These are the activations of a small neural network, seen along a few directions. Each row is one input.
In each table, some parts of the input vary, and every possible input appears once, in random order.
A made-up example of a description, with smaller parts first: one of 6 places along a line, together with either a single point or one of 9 places around a ring or (one of 2 separate values, together with one of 8 places around a ring).
Shared parts are said once, and a part with two or three values counts as separate values.

Other details of the inputs shift rows strongly along two fixed directions, in all tables alike. That doesn't count.

Table:
r1: [  2  17  46 -18 -37 -28   3 -48 -32 -38 -23]
r2: [ -2 -34 -42  17   8  21 -23  43  29   2  25]
r3: [  1 -30 -40  26  15  30 -22  34  21  13  22]
r4: [-10  29  68 -15 -33 -26  25 -20 -18 -22 -30]
r5: [ 18  22 -61 -40  18  -9 -11 -38 -48  15 -16]
r6: [ -5 -32  80  57 -27   6   8  53  37 -41  21]
r7: [  1 -19 -36  34  12  21 -16  43  25  17  30]
r8: [  2  19  52 -13 -18 -12  17 -67 -38 -27 -23]
r9: [  4 -20 -30  10  27  29  -9  55   1  30   1]
r10: [ -1  31  58   9 -29 -30  19 -23 -33 -10 -22]
r11: [ -7  32 -62 -36  11 -19  -5 -49 -13  32 -12]
r12: [  6 -14 -29  28  24  24   0  44  28  30  27]
r13: [  5  19  46  -7 -30 -18   6 -56 -41 -29 -25]
r14: [ -3  35  50  14 -33 -30  17 -27 -27 -13 -14]
r15: [  5 -40 -38   2  41  30 -14  25  33  10  17]
r16: [ -7  26  63  -8 -37 -28  18 -15 -31 -21 -30]
r17: [  3  27 -62 -30  11  -8   0 -48 -33  31 -11]
r18: [ -3  38 -67 -19  -3 -22 -10 -37 -33  32  -4]
r19: [  8 -40 -41 -11  32  23 -18  35  27  -2  20]
r20: [ 11 -39 -41 -15  36  23 -19  33  22  -4  20]
r21: [  9 -38 -39  -7  50  29 -14  22  22   4  16]
r22: [ -3  32 -63 -26   6  -9  -2 -49 -27  35  -9]
r23: [  6 -16 -26  13  35  17  -1  51  37  29  15]
r24: [ -5  45 -69 -34  -6 -34   1 -28 -11  24  -5]
r25: [ -1  26 -61 -40  16 -20  -3 -48 -19  27 -14]
r26: [  5  20 -58 -49  29 -15  -3 -48 -26  19 -17]
r27: [-13 -38  68  51 -31  13  -5  37  38 -44  28]
r28: [-11  31  40   6 -47 -35  10 -31 -15 -28  -8]
r29: [ -5  39  64   4 -27 -31  24 -36  -3 -13 -15]
r30: [ -5 -25  95  43  -8  32  19  37  20 -21   5]
r31: [ -3 -32  90  42 -18   8  15  52  44 -37  12]
r32: [  8 -15 -28  20  31  24   1  48  19  34  18]
r33: [ -1  26 -67 -47   4 -26  -5 -36 -21  16 -11]
r34: [ -5 -31  86  51 -23   9  14  51  53 -42  21]
r35: [ 12  21 -58 -41  26  -3   0 -48 -43  19 -14]
r36: [  5  17  46 -22 -32 -27   2 -48 -36 -39 -23]
r37: [  1 -16 -25   3  37  28  -1  51  29  29   7]
r38: [  6 -41 -41  -5  27  24 -18  37  31   0  20]
r39: [  2 -24 -34   0  19  18 -10  62   9  23   2]
r40: [ -8  31  72  -3 -22  -9  27 -32 -35  -8 -34]
r41: [ -6 -35 -39  10  15  22 -17  40  44   3  26]
r42: [ -9 -26  98  33  -3  25  14  37  32 -25  -6]
r43: [ 17 -36 -41   6  30  33 -22  30   6   6  16]
r44: [ -1  21  47   0 -35 -20   5 -52 -36 -26 -21]
r45: [ -6 -27  80  60 -20  26   7  25  41 -24  28]
r46: [ 16  20 -63 -52  11 -19 -15 -32 -41   8 -14]
r47: [-17  27  47  -5 -44 -34  12 -44  -5 -28  -7]
r48: [-15  30  54  -1 -33 -28  13 -57  -3 -15  -9]
r49: [ -4  27  57   1 -38 -39  19 -15 -25 -21 -22]
r50: [ -1 -20 -31  23  22  22 -10  38  51  22  31]
r51: [  8  23 -61 -36  17  -5   0 -49 -37  26 -14]
r52: [  4 -18 -29  13  25  26  -7  56   4  29   7]
r53: [ -4  38 -62 -23   2 -15  -1 -46 -25  41   0]
r54: [ -2 -43  68  37 -26  15  -7  28  26 -49  15]
r55: [ -1 -22 -31  -6  26  22  -4  59  24  22   2]
Each input here is: one of 5 places around a ring, together with one of 11 places along a line.
The inputs of r31 and r33 match in every part but the place on the line of 11. If r23 is changed in the same way as r31 into r33, which row does it become? -> r25
The inputs of r52 and r18 match in every part but the place on the line of 11. If r30 is changed in the same way as r52 into r18, which row does it become? -> r53
Which other rows does r39 become when the place on the line of 11 takes its other values? List them by row number. -> r1, r2, r6, r16, r27, r28, r36, r46, r49, r54

Table:
r56: [ -5 -21  33  22  -8  13  -2  10  22 -18  12]
r57: [ -2 -19  35  25  -6  12   1   6  24 -18  14]
r58: [  5 -39 -42  14  37  39 -15  52  32  22  23]
r59: [  2  13   8 -11  -6  -9   4 -20 -22  -3 -13]
r60: [ -1  11   5 -12 -13 -15   1 -23 -13 -12  -8]
r61: [  0 -28  40  28   7  24   2  22  25 -13  13]
r62: [  1  15   7  -9  -5  -7   5 -22 -20   0 -13]
r63: [ -1 -20  32  21 -11   9  -3  11  14 -22  11]
r64: [  2  10   8 -15  -4 -10   4 -18 -19  -5 -15]
r65: [ -5  33   0  -6  -9 -18  15  -1 -14  20 -13]
r66: [ -2  20 -69  -7  14 -10  -4  23   3  44   5]
r67: [  5   0 -72 -25  21  -1 -14   6   0  20   6]
r68: [ -2  15   6  -5 -14 -14   2 -28 -14  -7  -6]
r69: [  2  11   9 -19  -3 -11   4 -18 -17  -7 -16]
Describe the family of inputs behind these rows. -> one of 2 separate values, together with either a single point or one of 6 places along a line
Which other rows does r64 become when the choice among 2 separate values takes its other values? List them by row number. -> r60

Table:
r70: [  4 -26  17  34  -3  14  -3  55  30  -9  23]
r71: [ -1  23 -35 -26  14 -14   2   7  -6  26 -13]
r72: [  8   0  26 -34 -17 -17 -12 -82 -43 -53 -16]
r73: [ 15  26 -82 -83  29 -18  -9 -87 -56  16 -30]
r74: [ -1  45 -84 -53  -7 -41  -4 -35 -41  27 -23]
r75: [  5  -7 -75  10  42  20  -7  35  20  51  20]
r76: [  2   7  69  21 -21  -6  15  -3 -17 -21 -14]
r77: [  2 -23  29  34  14  28   6  44  23   6  11]
r78: [ -2 -22   9  32  16  21   6  53  46  11  25]
r79: [ -9   9  64  23 -20   0  14 -24   4 -11  -5]
r80: [ -2 -37  11  31  -2  27 -14  41  24 -12  22]
r81: [ -6  14  58  27 -29 -13  14 -23  -4 -18   0]
r82: [  1  52 -81 -57   6 -28  -1 -45 -60  39 -31]
r83: [  0  55 -69 -37  -2 -39   7 -37 -29  38  -7]
r84: [  1 -14 -78  -9  43  29 -13  39  14  45  12]
r85: [-10  10  49  11 -32 -23   7  -9   9 -24  -1]
r86: [ -1 -21 -97  -4  31  14 -19  48  32  36  27]
r87: [  2  30 -30 -19  14 -11  12   5  -9  31  -8]
r88: [-13  39  38 -11 -29 -24  16 -55 -22  -7 -21]
r89: [-13   6  60  11 -23 -13  16  -9  14 -21  -8]
r90: [ 12 -63  18  11  23  43 -15   1  38 -39  21]
r91: [  5 -22  23  27   4  17   4  57  23  -5  13]
r92: [  2 -31  10  26  -3  11 -12  54  32 -12  19]
r93: [  3 -26  17  18   3  14  -5  55  23  -8   7]
r94: [ -3  34  34  -4 -36 -27   7 -52 -39 -12 -20]
r95: [  5  20 -47 -20  11  -4  -2 -13 -33  31 -14]
r96: [  8 -37  74  -9 -10   8  -6 -39 -18 -66  -8]
r97: [ -9   4  65   4 -18  -9  16   3   4 -22 -14]
r98: [-13  38  31  -9 -38 -27  11 -58 -26 -15 -15]
r99: [ 10 -15 -84  12  35  19 -18  47   8  39  19]
r100: [  1 -15 -76   0  39  14 -14  51  38  43  21]
r101: [ -5   1  63   3 -30 -13  13   3  -7 -33 -17]
r102: [  6   4  25 -30 -17 -14  -9 -88 -29 -52 -12]
r103: [ -3 -31  17  42   1  30  -6  29  33  -2  27]
r104: [ -1 -26  29  29  12  32   2  33  22   6   9]
The inputs of r103 and r104 match in every part but one. If r86 is changed in the same way as r103 into r104, which row does it become? -> r97
Describe the family of inputs behind these rows. -> one of 5 places around a ring, together with either a single point or one of 6 places around a ring
List by row number the other rows that have the place on the ring of 5 in common with r80. -> r70, r72, r74, r92, r94, r99
A walk changes only the place on the ring of 5. It starts at r78 and steps to r83. List the rest of the walk in order. -> r70, r91, r87
A walk changes only the place on the ring of 6. It starts at r82 and steps to r101. List the rest of the walk in order. -> r93, r91, r76, r95

Table:
r105: [ 10 -44 -12  13   4  31 -16  49  16 -24  31]
r106: [  6   6 -58 -14   4   4  -7 -30 -20   6  15]
r107: [-10  27 -40 -12   2  -2   9  -9  10  37   1]
r108: [-15 -39  15  31   3  27  -5  80  41   0  16]
r109: [  8 -37   0   0  23  19 -13  46  38 -19  18]
r110: [  2  12 -44 -18  14 -18   9  25   2  29   1]
r111: [ -1 -23  10  34  12  20   7  43  48  13  32]
r112: [  4 -29   1  35   8  14 -10  66  16   5  13]
r113: [ 11  13  59 -27   0   4  20 -36 -48 -11 -43]
r114: [  8   6 -24 -23  43  24   7 -31 -32  30 -17]
r115: [  2   3 -50 -21  20  -2 -12 -35  -1   9  -4]
r116: [ -8 -38  93  38 -25   9   2 -21  23 -54  11]
r117: [  3  -3 -56 -14   7   0 -13 -35 -13   7   5]
r118: [  5  45  44  12 -22 -30  21 -37 -19  -3 -12]
r119: [ -6  22  41 -13 -11 -23  11 -59  -9 -26  -9]
r120: [  3  -7  98  44 -23 -10  20  34  11 -41  -1]
r121: [ -9 -30   7  21   4  23   6  70  45   2  14]
r122: [  8  -6 -55 -34  12 -10 -22  -7 -11   7  -4]
r123: [  9  -7 -60 -31   6  -5 -20  -7 -17   3  -1]
r124: [ -4  38  45  12 -30 -26   9 -39 -27   1 -12]
r125: [ -5  13 -47  -7   3  -6  -7  22 -16  26  -9]
r126: [ 10  -2 -52 -37  16  -7 -20  -7  -5   4 -11]
r127: [-20  38  43  -1 -34 -20  14 -41 -12   2 -16]
r128: [-10  40  42  11 -37 -17   9 -41 -21   0 -18]
Describe the family of inputs behind these rows. -> one of 2 separate values, together with either a single point or one of 5 places along a line or one of 6 places around a ring
Which other rows does r112 become when the place on the ring of 6 takes its other values? List them by row number. -> r108, r110, r120, r121, r125
Which other rows does r106 become when the choice among 2 separate values takes its other values? List them by row number. -> r105
Which other rows does r122 become when the place on the line of 5 takes its other values? List them by row number. -> r105, r109, r123, r126
